A small network was shown many inputs. Here are its activations along a few directions, one row for each input.
Each table varies a few parts of the input and shows all the possible inputs, shuffled.
A made-up example of a description, with smaller parts first: one of 5 places around a ring, together with either a single point or one of 9 places along a line or (one of 3 separate values, together with one of 6 places along a line).
Shared parts are said once, and a part with two or three values counts as separate values.
In the rows, 128 means zero.

Other details of the inputs vary at random and push rows far along two fixed directions, the same in every table; ignore that.

Rows:
x1: [105 120 122 118 139 116 119 118 114 127 134]
x2: [145 142 122 133 113 125 144 140 163 149 139]
x3: [116 123 129 109 132 139 113 122 120 110 122]
x4: [118 130 118 114 114 111 124 110 117 118 126]
x5: [137 120 116 113 137 128 114 113 111 121 115]
x6: [145 146 121 115 118 124 140 135 164 155 134]
x7: [138 132 134 135 127 152 137 142 170 140 139]
x8: [146 143 119 124 116 126 144 143 162 152 134]
x9: [112 114 118 117 139 120 119 132 108 127 133]
x10: [121 101 147 134 118 139 121 126 116 102 134]
x11: [139 115 113 121 134 130 117 119 109 119 115]
x12: [138 114 116 129 132 130 118 117 108 116 121]
x13: [131 139 136 127 130 147 137 130 173 142 134]
x14: [111 114 120 127 137 119 119 130 110 125 138]
x15: [110 239 176 172 156 128 159 179  79  99  67]
x16: [112 116 131 127 122 141 115 115 121 107 128]
x17: [111 120 120 110 142 118 116 126 110 130 132]
x18: [137 121 148 149 131 126 144 151 156 155 149]
x19: [106 115 123 129 133 119 117 121 113 127 137]
x20: [152 137 124 131 135 136 138 122 163 153 126]
x21: [119 124 119 124 107 115 122 112 114 118 129]
x22: [154 135 126 143 129 141 139 125 160 154 128]
x23: [128 109 136 131 103 113 130 124 109 112 134]
x24: [142 103 138 140 125 128 125 119 102 113 124]
Description of these inputs: one of 4 separate values, together with either a single point or one of 5 places around a ring.
Question: Changing only the choice among 4 separate values turns x8 into x9. The same change can be made to x6. Which row results?
Answer: x17
Question: List by row number the other rows that have the choice among 4 separate values in common with x10.
Answer: x3, x7, x13, x15, x16
Question: List by row number the other rows that have the choice among 4 separate values in common with x24.
Answer: x5, x11, x12, x20, x22

Rows:
x25: [129 128 139 129 125 134 127 125 128 121 125]
x26: [158 146 123 126 131 139 152 153 198 179 141]
x27: [131 127 137 128 120 124 133 131 124 122 129]
x28: [122 136 125 125 126 130 127 122 130 121 126]
x29: [134 125 133 132 127 120 133 127 120 131 128]
x30: [124 132 125 132 132 127 124 121 125 130 128]
x31: [138 124 131 128 126 127 130 136 120 125 126]
x32: [129 133 125 133 131 129 129 118 125 128 122]
x33: [118 133 131 120 130 130 124 127 128 128 127]
x34: [121 121 135 139 131 134 129 131 127 123 127]
x35: [118 124 134 138 132 130 128 135 125 123 138]
x36: [132 128 134 125 121 126 131 126 128 120 125]
x37: [131 133 118 125 127 125 128 131 126 125 125]
x38: [136 126 133 129 132 137 126 130 124 123 121]
x39: [132 126 135 132 133 130 127 121 123 128 124]
x40: [132 125 125 131 122 126 131 134 121 126 127]
x41: [126 130 126 134 129 121 125 125 124 131 131]
x42: [126 127 134 134 118 129 128 128 127 123 129]
x43: [125 134 122 121 134 116 128 125 125 135 126]
x44: [137 129 128 126 134 137 127 127 126 121 120]
x45: [128 132 123 129 131 134 124 130 126 125 125]
x46: [120 131 129 119 124 120 130 134 126 130 131]
x47: [121 135 127 116 126 121 129 129 129 127 126]
x48: [135 128 130 129 129 121 131 123 124 129 124]
x49: [122 132 131 130 121 126 126 129 128 124 132]
x50: [122 132 127 126 134 120 125 127 123 136 129]
x51: [134 129 130 129 134 129 129 119 125 127 122]
x52: [121 119 137 141 129 133 131 134 125 122 135]
x53: [126 130 123 131 127 116 130 127 123 133 132]
x54: [134 124 135 134 129 125 128 125 122 129 127]
x55: [129 126 129 137 125 125 128 123 123 131 128]
x56: [124 135 125 125 121 122 129 127 129 123 128]
x57: [122 132 128 127 119 121 131 132 126 125 133]
x58: [124 129 133 132 121 134 127 124 128 123 125]
x59: [123 131 124 123 132 115 130 130 121 137 130]
x60: [134 129 122 129 124 127 129 130 124 124 121]
x61: [121 133 130 128 124 131 125 125 130 123 129]
x62: [129 130 124 130 128 129 124 133 125 126 129]
x63: [120 137 127 117 131 129 127 125 130 126 124]
x64: [117 125 132 135 134 132 127 132 128 123 131]
x65: [115 124 135 130 137 128 128 137 125 128 136]
x66: [129 135 119 125 133 133 125 127 127 123 123]
x67: [122 133 126 124 138 125 124 123 125 135 126]
x68: [131 130 134 126 127 134 129 122 130 119 123]
x69: [114 124 133 127 139 130 126 134 128 129 129]
x70: [131 129 124 132 125 120 131 122 124 130 124]
x71: [126 129 122 119 130 122 128 138 121 131 128]
x72: [126 128 131 131 116 124 133 130 125 125 130]
x73: [130 129 121 127 125 123 129 136 122 127 130]
x74: [128 128 129 136 129 130 127 120 124 130 125]
x75: [126 136 121 129 134 126 127 119 127 129 126]
x76: [125 133 129 129 123 133 129 122 130 121 123]
x77: [132 126 128 134 124 132 126 132 123 125 125]
x78: [128 134 120 129 128 117 129 123 126 130 127]
x79: [137 123 133 130 128 132 125 133 122 123 125]
x80: [129 126 127 135 123 119 132 126 121 132 129]
x81: [139 127 128 125 128 128 129 131 124 123 122]
x82: [132 130 122 129 129 136 127 126 126 123 120]
x83: [127 117 143 138 133 133 130 135 124 121 135]
x84: [119 132 132 122 126 125 126 132 127 128 130]
x85: [136  26  86  86 105 147  89  85 155 130 167]
x86: [126 130 125 122 133 128 123 136 123 130 127]
x87: [125 133 125 121 137 133 124 132 125 130 123]
x88: [131 126 140 131 122 129 128 129 126 121 128]
x89: [126 118 141 136 135 135 129 132 127 121 127]
x90: [127 131 128 128 118 125 131 125 128 122 125]
x91: [157 145 122 125 136 149 149 148 202 178 141]
x92: [123 136 122 121 139 125 126 121 127 134 124]
Question: Describe the family of inputs behind these rows.
Answer: one of 4 places along a line, together with either one of 2 separate values or (one of 3 separate values, together with one of 5 places around a ring)
Question: Changing only the place on the line of 4 turns x67 into x39. The same change can be made to x43. Which row results?
Answer: x48
Question: Changing only the place on the line of 4 turns x63 into x28. The same change can be made to x86. Which row results?
Answer: x62
Question: Change only the choice among 3 separate values in x49. List by row number the other rows that result.
Answer: x41, x62
Question: Change only the place on the line of 4 in x53. List by row number the other rows that result.
Answer: x29, x59, x80
